Look-ups in named tables: a row name and a column name give one cell, copied from the table.

Table Deg
|  | Rez | Bimipab | Nopemu | Gad | Luzara | Deseno | Giv | Tol |
|---|---|---|---|---|---|---|---|---|
| Fofi | 56 | 57 | 75 | 56 | 58 | 26 | 59 | 70 |
| Samo | 59 | 51 | 53 | 55 | 51 | 76 | 42 | 31 |
| Buvofom | 52 | 51 | 61 | 52 | 43 | 55 | 45 | 57 |
| Kudufol | 49 | 56 | 67 | 53 | 63 | 58 | 45 | 50 |
| Mab | 58 | 62 | 68 | 53 | 51 | 69 | 49 | 63 |
| Fuz | 50 | 49 | 65 | 56 | 50 | 58 | 52 | 30 |
| Mal | 55 | 44 | 76 | 53 | 49 | 40 | 25 | 59 |

Mal, Nopemu: 76
Mab, Deseno: 69
Mab, Luzara: 51
Mal, Rez: 55
Kudufol, Deseno: 58
Mab, Tol: 63
Fuz, Giv: 52

Table Fufizov
|  | Fosal | Sononi | Zusavel | Kirefam | Vupuv |
|---|---|---|---|---|---|
| Buk | 12 | 274 | 122 | -91 | -138 |
| Nos | -110 | 334 | 51 | -12 | 1 |
| Fovepi | -220 | 401 | 98 | 78 | 60 |
| Vubi | -175 | 848 | 109 | 23 | -43 |
| Seneduk | -3 | 328 | 155 | -104 | 47 |
| Lasitog | -28 | -38 | -21 | -165 | -31 |
| Kog | 40 | 706 | 120 | -451 | 15 |
| Tum | -58 | 329 | 143 | 26 | 59 |
| Funov | -107 | 444 | 226 | -210 | 28 |
| Bas | -5 | 445 | 210 | 49 | 12 |
| Paruge | -560 | 476 | 349 | -577 | -25 |

What is the Zusavel of Lasitog in Fufizov?
-21
What is the Sononi of Tum in Fufizov?
329
What is the Zusavel of Seneduk in Fufizov?
155
What is the Vupuv of Funov in Fufizov?
28
What is the Kirefam of Fovepi in Fufizov?
78
What is the Sononi of Seneduk in Fufizov?
328
What is the Vupuv of Seneduk in Fufizov?
47
What is the Zusavel of Kog in Fufizov?
120
What is the Kirefam of Vubi in Fufizov?
23
What is the Vupuv of Tum in Fufizov?
59
Row with the largest Kirefam: Fovepi

Bikuve
|  | Zusir | Bom | Rikizu | Zenap |
|---|---|---|---|---|
| Dakag | 7370 | -1974 | 1809 | -308 |
| Zag | 26 | -1210 | -3773 | -3864 |
| Nubuk | -751 | -4359 | -5584 | 596 |
| Rutuf | -5728 | -7259 | -7391 | -6454 |

Nubuk, Zenap: 596
Nubuk, Zusir: -751
Rutuf, Zusir: -5728
Rutuf, Zenap: -6454
Zag, Zenap: -3864
Dakag, Bom: -1974
Dakag, Zenap: -308
Dakag, Zusir: 7370
Nubuk, Rikizu: -5584
Nubuk, Bom: -4359
Dakag, Rikizu: 1809
Rutuf, Rikizu: -7391
Rutuf, Bom: -7259
Zag, Zusir: 26
Zag, Rikizu: -3773
Zag, Bom: -1210

Gusi =
         Lige  Kifudes  Luzabe  Bilu  Sako
Vamiti     91       62      43    80   137
Varu       70       41     101    45    84
Suk        53       68      78    44   108
Savufur    66       43      56    49    65
Mes       128       94      57    98   229
Selafud   103       55     176    46   133
Loku      108       39     159    63   113
Rupaz      67      104     120    46   165
Rigozu    129       26      48    92   167
Dus       129       22      78    70   130
Rugane     58       27      52    38    57
Sukude     59       32      62    34    61
Muf       111       53     200    62   148

Bilu of Muf is 62
Bilu of Mes is 98
Kifudes of Rugane is 27
Luzabe of Selafud is 176
Kifudes of Varu is 41
Bilu of Dus is 70
Kifudes of Suk is 68
Lige of Rupaz is 67
Bilu of Loku is 63
Luzabe of Vamiti is 43
Luzabe of Mes is 57
Sako of Rupaz is 165
Bilu of Rigozu is 92
Bilu of Vamiti is 80
Bilu of Rugane is 38
Sako of Savufur is 65
Lige of Rigozu is 129

Table Nati
	Liluvem	Dodiru	Tol
Sef	63	8	66
Vupanub	242	102	50
Guminup	130	80	11

Tol of Guminup: 11
Liluvem of Sef: 63
Tol of Sef: 66
Liluvem of Guminup: 130
Tol of Vupanub: 50
Liluvem of Vupanub: 242
Dodiru of Sef: 8
Dodiru of Guminup: 80
Dodiru of Vupanub: 102
Row with the largest Tol: Sef

Fope.tsv
	Zizuvog	Figutag
Dusak	6.225	-74.283
Buvet	42.238	96.517
Rif	-35.201	-47.876
Nituzos	1.368	-5.600
Lus	-11.973	-42.583
Bizem	-23.673	-7.168
Negum	0.504	-0.725
Vab	-57.816	36.593
Pura	-14.741	22.906

Negum, Figutag: -0.725
Dusak, Zizuvog: 6.225
Rif, Figutag: -47.876
Negum, Zizuvog: 0.504
Nituzos, Zizuvog: 1.368
Pura, Figutag: 22.906
Bizem, Figutag: -7.168
Pura, Zizuvog: -14.741

Soz:
         Metibi  Manulav  Sava  Dazaka  Modap   Pid   Nin  Temorim   Lun   Taz
Lobud      49.6     52.6  37.4    12.6   72.8  60.4  39.9     42.6  78.1  51.2
Tetus      63.7     48.2  49.1    29.9   45.7  54.8  50.9     31.6  82.8  32.4
Gasipop    52.6     65.3  51.1    16.8   79.8  60.4  57.0     60.6  57.1  51.5
Zemule     50.2     56.2  64.4    72.2   55.5  54.7  71.2     85.7  31.1  66.9
Dugosaz    37.6     57.4  28.1    45.8   71.8  50.2  31.0     38.5  63.1  71.7
Sunub      68.3     59.9  72.7    68.1   26.3  49.2  63.9     38.5  41.1  48.2
Vos        69.2     63.5  50.0    64.7   30.9  56.3  39.9     24.6  62.0  47.7
Tev        42.6     34.5  69.9    24.6   42.4  42.2  60.7     51.9  44.4  69.2
Gaso       55.7     71.4  57.8    42.0   90.2  59.2  79.6     65.1  50.3  41.6
Rem        54.1     62.3  53.8    25.1   69.2  70.3  45.3     77.7  43.8  64.1
Nus        59.1     47.7  66.8    17.5   45.4  48.5  65.6     32.4  63.2  41.1
Telike     54.1     47.1  58.6    60.9   76.7  61.3  72.5     82.8  54.7  34.5
Tele       49.2     51.1  34.5    35.8   63.6  49.1  39.9     18.7  81.4  46.0

Lun of Gasipop = 57.1
Sava of Vos = 50.0
Manulav of Vos = 63.5
Sava of Tev = 69.9
Metibi of Gasipop = 52.6
Dazaka of Dugosaz = 45.8
Lun of Tele = 81.4
Sava of Rem = 53.8
Nin of Sunub = 63.9
Taz of Nus = 41.1
Metibi of Telike = 54.1
Which row has the largest Metibi? Vos

